cols: Y D W P N F Q C K V
[167 158  90 137 157 171 151 124 171 152] : Sasu
[132 165 165 151 132 137  85 132 116 107] : tok
[167 125  90 137 125 125 151  96 166 125] : penum
[159  84 172 124 100  84 153 146 122 165] : pofu
again Sasu:  | [171]
loc: [122] | pofu, 8
col: [137 151 137] | P
col: [137 151] | P
again penum:  | [125]

cols: R A G E
[171  93  93  92] : meto
[142 117 141 132] : laka
[117 141 117 117] : tanu
again tanu:  | [117]
col: [117 141] | A
loc: [142] | laka, 0
again meto:  | [93]
loc: [92] | meto, 3
find: [117 141 117 117] | tanu
find: [171  93  93  92] | meto

cols: J B X U H Z
[134 140 129 156 126 136]  vap
[134 130 130 146 127 143]  doga
[135 137 132 153 126 143]  Nen
[135 140 128 169 124 136]  Vaboz
[134 140 129 156 126 138]  Lim
loc: [138] | Lim, 5
col: [134 134 135] | J
col: [130 137] | B

cols: Vabi befu gopub mizad velo
[116 121 151 137 152]  fanar
[147 143 126 136 142]  nesi
[136 107 115 137 140]  tol
[134 120 144  92 115]  rif
[125 140 114 114 146]  rofe
[121 127 123 123 119]  rori
[121 125 137 106 127]  nagil
[123 124 133 123 122]  Meniv
[113 130 115 124 110]  gen
[108 121 141 115 119]  fidil
[134 142 148 138 136]  Rumik
col: [147 136] | Vabi
col: [ 92 114 123 106] | mizad
again rofe:  | [114]
again rori:  | [123]
loc: [144] | rif, 2

cols: L T M S
[159 115 159 141]  vobos
[135  94 141 113]  pav
[123 127 122 135]  saf
col: [141 113] | S
loc: [94] | pav, 1
loc: [122] | saf, 2
again vobos:  | [159]

cols: Sepa pes gusuk zor tes Dekit Rep
[ 99 124 126 158 139 105 121]  mes
[109 117 160 126 121 105 128]  viriz
[143 127 115 103 106 102 129]  Kol
[145 155 135 135 152  97 123]  Non
[149 108 100 143 157 121 156]  vuri
[ 94 148  99 120 127 159 142]  pul
[140 133 116 125 155 158 120]  Kopeb
[136 114 157 104  95 114 115]  vumo
find: [145 155 135 135 152  97 123] | Non
loc: [139] | mes, 4

cols: gud sib ziv dadi
[157 131 101 143] : vitur
[ 92 150 118  99] : Viti
[110 131 141 106] : kelos
[138 114  99 116] : nesu
[127 127 137 111] : dem
[149 103 157 104] : mumu
loc: [137] | dem, 2
col: [101 118 141] | ziv
again dem:  | [127]
loc: [143] | vitur, 3

cols: nenan Zir kipak mos keziz
[119 112 133 130 118] -> Rapog
[123 131 145 135 135] -> pid
[133 133 126 126 126] -> dagut
[122 117 130 126 145] -> kez
[131 131 131 131 135] -> Dav
[ 86 160 132 118 113] -> zeri
[132 126 143 138 150] -> rekip
[120 125 120 155 127] -> fomep
[123 129 129 141 145] -> reziv
[127 127 121 137 141] -> nub
[134 133 129 143 135] -> kel
[118 128 123 130 141] -> Zanug
again reziv:  | [129]
loc: [134] | kel, 0
col: [133 117 131 160 126 125 129 127] | Zir
again Dav:  | [131]
find: [133 133 126 126 126] | dagut
col: [129 121] | kipak

cols: Lavis mip Kun tugi
[134 110 119  95] -> rebam
[147 138 136 145] -> Nutiz
[133 118 100 155] -> tem
[115 127 118 141] -> Nazo
[128 140 140 125] -> fifur
col: [155 141 125] | tugi
col: [119 136] | Kun
col: [ 95 145 155 141] | tugi
again fifur:  | [140]
loc: [128] | fifur, 0

cols: dedoz vud tazu deg Nito
[131 131 137 123 140]  fitaf
[134 134 134 134 130]  Lada
[111 111  87 111 145]  nifek
[120 119 118 135 130]  ropi
[132 119 118 135 130]  Mal
again nifek:  | [111]
col: [145 130] | Nito
col: [134 111 120 132] | dedoz
again fitaf:  | [131]
again Lada:  | [134]

cols: zes viv voke maf zonol Pel fis nopu
[131 130 143  94 132 135 115 131] = numad
[124 126 130 125 121 131 151 122] = gub
[126 141 124 136 120 113 143 126] = zafam
[128 123 131 123 109 129 123 129] = zefad
[130 138 134 142 123 134 103 131] = gev
[135 137 141 157 132 129 129 138] = fenu
[127 135 124 114 136 120 138 136] = Pefer
[133 115 120 149 143 136 131 127] = firid
col: [126 129 131 138 136] | nopu
loc: [137] | fenu, 1
col: [ 94 125 136 123 142 157 114] | maf
again zafam:  | [126]
loc: [114] | Pefer, 3
col: [135 131] | Pel
col: [138 136] | nopu

cols: Pavu Zirim Lif vop Gop
[125 121 121 124 123] -> Nobi
[125 140 121 112 123] -> moz
[ 94 111 149 163 158] -> rigub
[147 135 116 112 111] -> Zupo
[ 97 111 131 118 124] -> mezod
[ 97 111 138 148 146] -> leto
[110 118 139 147 144] -> savun
[152 140 132 107 109] -> Zumit
again Nobi:  | [121]
loc: [152] | Zumit, 0

cols: Somuz dedo vof fug
[115 132 121 131]  manof
[145 128 145 145]  pusuf
[104 128 161 118]  zemu
[169 132 159 105]  Ber
[159 159 159 119]  Dud
[169 131 159 105]  mobeb
loc: [104] | zemu, 0
again Dud:  | [159]
find: [169 131 159 105] | mobeb
col: [121 145] | vof
again pusuf:  | [145]
find: [159 159 159 119] | Dud
col: [128 132 159] | dedo

cols: Bivep pib dibu Muk leru sen dadir
[108 149 157 101 115 133 131] -> zavav
[160 125 130 127 124 133 154] -> Deko
[150 127 135 123 121 136 164] -> paku
[144 124 129 128 125 132 150] -> puz
[107 151 161  97 113 134 133] -> dul
loc: [161] | dul, 2
col: [124 121 125 113] | leru
loc: [123] | paku, 3

cols: fep repak sumik rek Kevil
[124 124 124 124 124] = vikag
[110 129 129 128 126] = Fek
[116 166 166 134 103] = Tusas
again Fek:  | [129]
again Tusas:  | [166]
loc: [128] | Fek, 3
find: [110 129 129 128 126] | Fek
loc: [126] | Fek, 4
again vikag:  | [124]

